A small network was trained on made-up records. Each row is its average activation on records with the value named, seen along a few directions.
Related values have similar rows: they may be neighbours, one step apart, or belong to one group.
In the rows, 500 means zero.
Random noise pushes rows far along 3 fixed directions. That doesn't count. These rows show it; they differ only by the noise:
[702 499 622 447 532 175 681 767 287 293 466 569 520 923]
[593 339 516 588 426 382 619 463 369 366 462 589 460 638]
[496 367 503 528 509 544 481 576 511 531 540 502 575 468]
[535 600 548 423 572 419 518 744 452 482 485 416 679 615]
[532 505 502 525 476 437 559 533 419 432 441 471 588 562]


Values of C:
c5: [438 719 540 350 645 479 398 547 427 574 400 343 508 487]
c8: [526 691 472 555 459 363 555 463 388 392 347 432 641 579]
c4: [451 582 463 426 462 671 490 429 644 571 632 563 466 415]
c9: [511 597 419 452 489 601 576 378 580 449 480 474 588 481]
c2: [507 333 493 514 636 534 393 490 469 614 541 543 425 413]
c10: [469 666 592 445 484 392 555 531 534 432 475 421 392 580]
c6: [472 410 395 653 487 580 483 247 421 546 428 493 550 349]
c12: [462 459 420 600 341 460 485 236 446 485 395 523 250 413]
c7: [400 500 516 523 460 655 392 465 689 635 581 495 532 312]
c11: [459 632 527 407 506 466 534 556 587 455 586 539 335 565]
c1: [577 613 500 530 415 332 598 416 360 345 321 468 434 591]
c3: [472 511 429 577 420 646 484 358 570 512 504 530 596 382]
C is arranged as a 3 by 4 grid.
Q: Which values are neighbours of c7? Give them in the order they are listed.
A: c4, c10, c1, c3
Q: Which values are neighbours of c6? Give them in the order they are listed.
A: c8, c2
A value of C combines one of 3 hidden first parts with one of 4 second parts; all combinations occur once.
Q: c3 and c8 share the first part; c3 and c10 share the second. Which value has the first part of c10 and the second part of c8?
A: c12
Q: c5 and c11 share the first part; c5 and c2 share the second. Which value has the first part of c2 and the second part of c11?
A: c4
